A small network was shown many inputs. Here are its activations along a few directions, one row for each input.
Each table varies a few parts of the input and shows all the possible inputs, shuffled.
A made-up example of a description, with smaller parts first: values(2) and (point or ring(11) or (line(4) and ring(5))).
Shared parts are said once, and a part with two or three values counts as separate values.
In the rows, 128 means zero.

Other details of the inputs vary at random and push rows far along two fixed directions, the same in every table; ignore that.

Table:
x1: [ 94 148 129 137 135 139  95 146 112 119 121]
x2: [152 141  69 155 146 149 105  96 181 140 146]
x3: [177 172  77 155 148 165  92 103 179 177 138]
x4: [193 129  68 173 153 187 106 118 195 157 170]
x5: [179 181  62 152 140 170 104 135 170 166 132]
x6: [152  96 159 113 152 114 189 115  97 124 119]
x7: [ 96 151 124  98 101 128 101 120 139  95 115]
x8: [114 120 146  96 133 127 153 123 119 146 117]
x9: [ 69 132 138 134 145  81 121 126  92  88 103]
x10: [ 41 128 134 120  80  87 106 125 139  61 109]
x11: [ 96 132 115 118 106 112 105 117 150  72 122]
x12: [183 182  62 160 165 177 113 117 176 188 148]
x13: [190  59 181 121 159 137 221 158  90 160 129]
x14: [ 67 139 128  93  95 113  98 132 139 100 108]
x15: [101 161 126 123 108 109  75 130 135 104 103]
x16: [ 69 161 110 116 120 123  75 101 147 110 120]
x17: [165 117 144 135 149 104 175 157  86 127 100]
x18: [ 62 142 155 100  85 104 121 133 126  95 105]
x19: [197 152  63 178 160 156 105 104 194 168 150]
x20: [152 142  60 163 130 164 127  94 207 159 160]
x21: [ 93 122 151 128 112  73 103 137 103  76  90]
x22: [112 116 165 121 117 145 152 138 120 137 127]
x23: [179 103 184 107 146 134 237 134  86 188 113]
x24: [212  78 185 146 171 127 197 156  77 158 117]
x25: [217  88 150 125 150 125 206 144  94 154 107]
x26: [ 70 111 165 120  88  78  93 146  58 108 177]
x27: [ 73 106 137 109 126  96 132 116 126  98 117]
x28: [ 83 106 144 103 107  89 132 137 122  83 106]
x29: [185 162  65 135 143 193 119  92 192 178 156]
x30: [195  85 190 105 154 160 212 147  73 166 120]
x31: [207  93 170 116 133  97 208 142  32 198 174]
x32: [103 122 137 112  73  71 106 144  69 117 159]
x33: [139  96 178 103 136 142 171 150  98 150 123]
x34: [159 127  83 155 138 177 109 113 186 126 166]
x35: [ 79 121 141 147 142 108 107 149 103  87 120]
x36: [ 86 148 142 136 123 127  68 132 131 108 122]
x37: [ 80 144 147  99 102 103  99 130 111  90  97]
x38: [114 162  69 150 122 181  48 111 193 132 153]
x39: [ 54 114 137 138 101 119 107 125 145  81 133]
Description of these inputs: values(3) and (point or (values(2) and line(6))).
Q: The inputs of x34 and x11 match in every part but the values(3) part. If x35 is changed in the same way as x34 into x11, which row does it become?
A: x17
Q: Which other rows does x39 become when the values(2) part takes its other values? List them by row number.
A: x22
Q: Which other rows does x16 become when the line(6) part takes its other values? List them by row number.
A: x3, x8, x12, x23, x29
Q: Which other rows does x13 become when the values(2) part takes its other values? List them by row number.
A: x33
Q: Which other rows does x2 become when the values(3) part takes its other values? List them by row number.
A: x4, x25

Table:
x40: [ 81 112 145 115 112  87 112 121 103  82 121]
x41: [ 95 136 141 114 113  91 101 126  96  97 114]
x42: [ 66 112 153 111 105 111 123 135 118  86 121]
x43: [ 80 112 148 104 105 103 126 114 117  90 119]
x44: [138 107 136 137 131 130 128 137 122 124 136]
x45: [126 124 142 126 134 143 136 127 124 143 133]
x46: [144 111 134 131 133 125 133 128 122 122 139]
x47: [149 134 128 112 122 133 137 121 125 141 126]
x48: [148 137 126 138 124 118 132 142 114 140 122]
x49: [ 93 173  66 150 148 158  66 101 208 106 109]
x50: [134 112 128 119 122 126 154 127 137 131 133]
x51: [116 189  45 154 135 169  46 103 228 113 108]
x52: [148 130 136 133 131 130 118 143 112 137 127]
x53: [133 125 137 120 135 140 138 117 125 142 135]
x54: [132 129 126 125 130 129 148 120 129 148 130]
x55: [161 136 122 126 126 141 154 138 132 158 129]
x56: [111 122 149 133 136 117 117 134 103 124 128]
x57: [134 127 128 143 141 131 131 137 113 139 135]
x58: [135 126 130 119 133 132 142 111 124 145 132]
x59: [170 135 123 141 137 141 137 148 117 150 134]
x60: [ 92 135 150 115 116  98  96 132  97  96 117]
x61: [162 128 133 121 132 152 138 141 132 155 134]
x62: [137 133 134 122 121 142 137 139 123 141 126]
x63: [144 132 139 113 125 138 133 128 123 140 128]
x64: [ 72 111 145 125 111 100 110 140 105  81 122]
x65: [125 128 131 127 130 130 150 129 128 145 130]
x66: [145 128 123 133 142 122 131 118 114 140 136]
x67: [153 137 120 131 129 117 131 136 117 140 127]
x68: [ 76 136 139 135 121  94 111 130 106 105 120]
x69: [104 113 146 121 110 115 148 130 126 113 123]
x70: [161 129 114 143 146 128 144 127 124 157 139]
x71: [104 157  76 149 137 156  81 104 217  89 111]
x72: [164 113 130 124 132 152 154 122 143 143 143]
x73: [142 128 132 134 144 127 126 124 115 138 138]
x74: [144 134 125 115 121 127 142 132 129 145 124]
x75: [167 116 113 142 135 129 150 130 137 144 142]
x76: [136 116 127 141 125 117 143 135 125 124 133]
x77: [134 106 139 122 124 144 140 132 137 131 136]
x78: [138 125 133 129 137 148 150 134 124 149 135]
Q: The inputs of x55 and x69 match in every part but one. If x61 is changed in the same way as x55 into x69, which row does it become?
A: x77
Q: What is each input in this table made of?
A: values(3) and (point or (values(2) and ring(6)))
Q: Which other rows does x43 become when the values(2) part takes its other values? List them by row number.
A: x40
Q: Which other rows agree with x45 in the values(3) part? List them by row number.
A: x49, x53, x54, x56, x57, x58, x65, x66, x68, x70, x73, x78
Q: Which other rows does x72 become when the values(3) part takes its other values? List them by row number.
A: x53, x63
Q: A walk changes only the ring(6) part. It starts at x52 and steps to x59. List the rest of the walk in order.
A: x48, x67, x41, x60

Table:
x79: [119  98 193 113 135  96 154 156  55 109 100]
x80: [157 124 133 146 150 137 140 137 115 148 134]
x81: [174 142 116 129 149 165 154 120 166 162 108]
x82: [176 127 119 139 137 121 148 136 118 144 129]
x83: [170 139 115 127 132 138 143 124 134 164 140]
x84: [ 55 107 193 103 133  76 141 135  77  62  56]
x85: [ 81 143 134 107  98  94 106 127 111 101 116]
x86: [171 137 125 130 134 158 136 139 133 165 140]
x87: [ 75 157  67 141  87 124  53 105 195  92 156]
x88: [101  92 173 102 119  87 164 138  79 109 117]
x89: [168 137 113 133 136 153 139 122 136 168 144]
x90: [159 115 118 140 137 158 147 130 143 157 155]
x91: [169 126 120 141 144 125 142 130 120 146 133]
x92: [155 106 129 129 136 140 155 126 124 148 147]
x93: [164 126 125 145 148 132 140 130 119 150 135]
x94: [ 85 134 114 132 105 137  79 124 157  99 148]
x95: [ 60 160  66 138 112 154  58  95 222  78 130]
x96: [ 65 135 151 109 112 111 104 130  99 104 119]
Q: The inputs of x83 and x88 match in every part but one. If x86 is changed in the same way as x83 into x88, which row does it become?
A: x94
Q: What is each input in this table made of?
A: values(3) and (point or line(5))
Q: Which other rows agree with x84 in the values(3) part? List them by row number.
A: x79, x80, x82, x91, x93
Q: Which other rows does x82 become when the values(3) part takes its other values? List them by row number.
A: x85, x87

Table:
x97: [165 146  67 136 138 145 119 105 168 146 154]
x98: [157 147  64 141 138 146 128 108 171 152 150]
x99: [ 29 126 179  94 111 102 129 126 124  73  69]
x100: [117 147  92 157 154 151  82 101 182 116 126]
x101: [105  95 178 114 150  92 158 138  55 108 117]
x102: [ 35 124 161 101  80  48 109 129  88  78 114]
x103: [120 150  97 131  98 164  81 127 173 128 164]
x104: [121 132 113 125 136 116 143 110 139 120 110]
x105: [ 57 119 160  94  99 113 105 142 103  79 113]
x106: [173 114 134 118 134 162 177 151 124 160 129]
x107: [125 148  97 125 109 161  82 113 169 131 170]
x108: [148 117 141 117 148 157 177 122 132 157 119]
x109: [129 116 149 108 115 133 138 116 113 154 153]
x110: [153 104 162 113 132  97 199 129  72 146 123]
x111: [109 150  86 121 126 165  93 104 175 131 156]
x112: [130 147  79 137 105 121  86  98 163 140 168]
x113: [ 26 122 177  94 118 106 128 111 117  77  76]
x114: [191 118 128 132 121 124 179 147 109 155 135]
x115: [171 138  89 161 138 156  94 123 153 146 179]
x116: [131 119 133 147 142 133 115 144 122 112 120]
x117: [163  99 166 104 152 104 197 125  84 132  98]
x118: [182 109 132 121 119 112 145 126 109 153 151]
x119: [ 65 137 117 151  94 102  61 137 128  99 151]
x120: [113 126 116 143 148 128 126 126 120 129 140]
x121: [166 184 171  99 149 128 133 152  48 187  77]
x122: [ 73 129 125 146  95 103  54 135 120  94 154]
x123: [ 97 107 178 103  94 111 144 149  86 127 126]
x124: [ 40 123 150 100  93  66 111 143  90  56  95]
x125: [140 115 139 139 160 131 143 123 111 129 122]
x126: [145 156  59 154  93 137  81 121 185 143 166]
x127: [123 131 119 125 112 147 125 113 144 165 162]
x128: [149  97 170 136 150 114 185 141  62 152 138]
x129: [207 182 141 144 179 131 125 158  52 201  97]
x130: [ 37 124 174  97  82  98 114 145  90  79 114]
x131: [ 98 118 159 108 106  76 158 138  86 108 115]
x132: [ 56 145 120 118 101 135  87 130 160  86 110]
x133: [ 70 149 109 130 106 108  86 119 168  70  86]
x134: [132 154  66 173 137 164  78 131 189 125 142]
x135: [134 152  85 133 133 182  80 100 212 125 131]
x136: [ 36 120 176  86 115 100 119 115 101  75  94]
x137: [121 121 137 101 126 141 122 129 126 120 138]
x138: [166 114 148 119 120 143 174 139 123 184 149]
x139: [155 100 159 136 139 111 153 131  79 157 153]
x140: [194 101 157 114 132 108 183 134  82 145 136]
x141: [ 66 118 152 109  76  66  92 133  91  78 123]
x142: [168 110 126 147 149 140 157 158 107 147 134]
x143: [157 131 106 127 135 129 121 115 149 120 124]
x144: [148 230  77 135 134 119  49 125 123 157  99]
x145: [198 102 153 113 127 151 166 134 111 182 161]
x146: [131 129 119 130 123 117 139 136 137 111 104]
x147: [171  99 166 142 179 133 198 129 102 153  96]
x148: [138 133 110 151 139 136 110 119 126 140 164]
x149: [198 108 138 157 147 145 175 160  98 168 147]
x150: [120 159  80 143 129 135 107 108 204 117 106]
x151: [203 105 147 156 168 154 186 152 124 159 102]
x152: [187 116 129 123 136 121 176 120 107 159 146]
x153: [120 139 111 118 125 155 135 132 157 143 139]
x154: [152 135 101 135 125 133 119 126 154 117 119]
x155: [120 129 126 125 141 118 149 105 146 118  92]
x156: [139 150  78 143  99 132  85 122 165 118 157]
x157: [138 126 126 123  98 150 107 134 142 149 161]
x158: [109 100 166 125 133 102 131 158  72  97 119]
x159: [ 29 126 173  92 107  99 127 133 113  77  87]
x160: [177 103 160 143 150 123 191 154  83 166 138]
x161: [140 123 131 126 127 120 132 127 143 104  91]
x162: [ 74 132 123 139 104 102  50 121 124  96 161]
x163: [118 127 135 149 153 131 135 131 146 119  99]
x164: [105 102 171 123 144  97 165 156  69 117 113]
x165: [155 140  85 169 128 148 105 130 164 171 175]
x166: [ 50 117 155  97  95  66 102 140  86  53 101]
x167: [122 107 169 103 136  94 151 120 103  89  78]
x168: [ 73 138 118 148 102 112  59 136 126  84 151]
x169: [170 136  96 162 162 167 101 114 179 135 131]
x170: [174 107 136 151 147 134 163 130 100 184 160]
x171: [112  99 190  96 123 123 163 149  86 109  95]
x172: [ 94 105 169 128 151  99 156 133  82 109 102]
x173: [133 119 124 136 145 128 109 133 115 116 145]
x174: [114 153  97 137 121 172  99 119 202 118 110]
x175: [121 165  74 140 108 169  95 118 197 151 168]
x176: [ 64 146 112 120 120 102  85  91 162  73  95]
x177: [163 141  96 129 138 180 110 114 185 145 146]
x178: [194 110 129 115 143 124 170 133 108 144 134]
x179: [104 154  90 133 112 160 100 105 173 143 165]
x180: [150 111 147 147 151 137 135 141 125 116  99]
x181: [157 118 143 112 131 150 162 121 113 160 152]
x182: [132 165  58 148 127 146 100 111 207 129 131]
x183: [120 147 102 131 122 173  87 117 199 115 116]
x184: [135 120 131 141 151 132 113 129 125 112 128]
x185: [121 156  67 136 119 130 105 121 179 125 141]
x186: [159 116 150 113 154 160 170 112 140 150 104]
x187: [160 114 134 113 147 159 185 127 121 170 137]
x188: [189 110 143 150 171 143 190 149 116 166 119]
x189: [178 112 127 129 127 114 176 120 111 175 148]
Q: What is each input in this table made of?
A: values(3) and (point or (line(5) and ring(6)))
Q: The inputs of x141 and x157 match in every part but the values(3) part. If x104 is changed in the same way as x141 into x157, which row does it become?
A: x108
Q: The inputs of x162 and x118 match in every part but the values(3) part. If x164 is changed in the same way as x162 into x118, which row does it become?
A: x185
Q: Which other rows does x121 become when the values(3) part takes its other values? List them by row number.
A: x129, x144
Q: A walk changes only the line(5) part. It starts at x161 and steps to x154. List the rest of the walk in order.
A: x166, x156, x141

Table:
x190: [110 163  73 151 130 131  80 110 180 114 127]
x191: [219 126  67 150 138 185 150 116 200 174 162]
x192: [ 38 118 148 103  99  85 117 119 122  74 113]
x193: [110 150 128 122  96 110  83 141  92 142 171]
x194: [203 134  65 168 116 167 109 126 160 191 223]
x195: [  7 177 101 113  96 116  29  98 166  74 119]
x196: [223 154  50 187 140 158  93 131 154 198 205]
x197: [225 100 155 129 167 128 211 148  91 162 101]
x198: [ 63  79 209  87 121  77 173 126  61  87  98]
x199: [190 155  80 148 150 199 125 122 188 181 147]
x200: [177  92 205  86 141 109 225 152  49 150  81]
x201: [116 120 146 137 148 121 133 137 111 108 101]
x202: [  9 181 100 112  85 108  37 103 167  71 113]
x203: [ 10 142 100 129  82 115  35 109 187  47 129]
x204: [ 74  98 209  99 144  66 163 136  41  86  72]
x205: [199 153  79 149 142 193 121 125 193 177 144]
x206: [155  93 196 120 154 102 189 156  64 117  81]
x207: [176  68 193 114 154 134 230 149  80 151 116]
Q: The inputs of x199 and x201 match in every part but one. If x195 is changed in the same way as x199 into x201, which row does it become?
A: x204
Q: What is each input in this table made of?
A: values(3) and (point or ring(5))
Q: Which other rows agree with x194 in the values(3) part? List them by row number.
A: x191, x192, x198, x203, x207
